Each row below holds a small network's activations on one input, seen along a few directions.
Each table varies a few parts of the input and shows all the possible inputs, shuffled.
Descriptions start from the smaller parts, as in this example, which fits no table here: one of 2 separate values, together with either a single point or one of 9 places around a ring or (one of 4 places along a line, together with one of 5 places around a ring).
Shared parts are said once, and a part with two or three values counts as separate values.
In the rows, zero is written as 128.

Other details of the inputs shift rows strongly along three fixed directions, in all tables alike. That doesn't count.

A family of inputs:
row 1: [ 52 180 220 131 154 194 224  86  78 110 167]
row 2: [157 102 167 142  51 161 152 130  84 132 176]
row 3: [162 153  45 120 110 111 100 145 154 110 121]
row 4: [102 106 145  94 200 188  85  95 159 161 131]
row 5: [112 110 169  75 175 127  70  83 146 134 151]
row 6: [139 106 133  93 172 163  76 100 182 198 146]
row 7: [165 105 158 173  41 164 114 177  84 130 152]
row 8: [ 85 149  87 139 149  69 129 148 122 116 113]
row 9: [168  96 116 155  48 176 153 165  78 179 154]
row 10: [170  80 184  89 177 146  89 107 174 179  80]
row 11: [ 61 226 189  79 174 193 246  50  43 101 169]
row 12: [176 101  80 131 146  82 149 159 138 108  72]
row 13: [ 85 131  64 150 146  72 158 135 141  96 115]
row 14: [182 124 128 124  38 169 115 174  62 160 153]
row 15: [180 130 130 138  24 185 125 155  85 157 134]
row 16: [172 126  93 123 151  71 126 172 119 114  67]
row 17: [128  93 165  96 145 141  52  82 177 149 130]
row 18: [ 98 139  73 164 120  75 118 147 151 118  89]
row 19: [102 128  96 173 110  56 107 144 154 100 102]
row 20: [ 93 117  86 162 131  52 143 135 144  79 127]
row 21: [118 133 181 166  65 113 158 159  67 135 167]
row 22: [133 162 141 125 180 132 192 130 108  74  81]
row 23: [ 98  63 192 132 167 135  57 122 178 160 147]
row 24: [222 118 167 155  66 148 168 183  99 171 120]
row 25: [129 144  35 108 132 109 138 121 132  72 114]
row 26: [ 62 218 124  99 181 157 210  50 106  83 117]
row 27: [135 144  44 131 127 126  99 157 133  79  98]
row 28: [140 106 166  93 156 140  67  84 187 150 163]
row 29: [ 96 168  76 155 145  71 151 138 155 105 121]
row 30: [118  82 187 123 156 115  68 108 197 180 165]
Description of these inputs: one of 5 separate values, together with either a single point or one of 5 places around a ring.
Question: Changing only the choice among 5 separate values turns row 25 into row 14. The same change can be made to row 12. Which row results?
Answer: row 16
Question: List by row number the other rows that have the choice among 5 separate values in common with row 17.
Answer: row 10, row 15, row 18, row 19, row 26
Question: Which other rows does row 6 become when the place on the ring of 5 takes its other values? List them by row number.
Answer: row 3, row 28, row 29, row 30

A family of inputs:
row 31: [116 103 127 104 174 123  95 117 160 159 120]
row 32: [169 110 172 140  74 159 140 142 111 162 151]
row 33: [128 102 138 102 174 128  86 123 157 136 117]
row 34: [117 110 128 110 157 130  79 110 175 146 117]
row 35: [100 158 131 112 144 143 168  90 118  90 143]
row 36: [140 129  78 158 105  89 130 167 125  93  90]
row 37: [141 133  77 157 109  86 128 163 114  98  91]
row 38: [119 100 119 100 160 127  81 101 157 143 127]
row 39: [154 107 157 130  75 170 124 149  95 162 163]
row 40: [ 95 183 136 125 139 137 175  95 102  98 129]
row 41: [132 104 136 103 159 117  96 107 173 142 118]
row 42: [132 134  64 163 110  86 137 164 119 116  98]
row 43: [165 104 176 145  85 168 132 153  95 156 145]
row 44: [129  98 139 111 167 130  91 115 165 132 114]
row 45: [121  98 126 115 169 129  99 115 172 152 122]
row 46: [135 137  56 144 101  88 120 160 116 100 112]
row 47: [ 98 182 137 127 137 144 178  98 114  90 134]
row 48: [150 122 165 138  74 166 122 149  98 172 149]
row 49: [100 170 134 129 154 138 192 106 106 100 136]
row 50: [110 171 145 105 152 122 176  96 112 101 132]
row 51: [101 185 136 127 143 143 175 100 108  91 138]
row 52: [172 113 172 140  79 159 137 144 104 163 155]
row 53: [153 121 164 140  75 171 121 154 102 170 154]
row 54: [168 115 171 132  80 156 135 150 102 165 154]
row 55: [116  97 127 112 168 126  99 115 171 154 116]
row 56: [119 103 125 106 176 127  94 123 164 156 125]
row 57: [115 109  57 212  71  20  92 202 140  98 118]
row 58: [149 141  74 152 103  77 133 155 122 105 101]
row 59: [103 161 130 112 149 143 165  93 111  92 147]
row 60: [125 103 140 100 172 124  87 117 153 139 113]
row 61: [ 95 166 131 116 133 140 182  94 106  86 138]
Question: Describe the family of inputs behind these rows.
Answer: either a single point or (one of 5 separate values, together with one of 6 places around a ring)
Question: Which other rows does row 34 become when the choice among 5 separate values takes its other values? List them by row number.
Answer: row 36, row 41, row 55, row 61
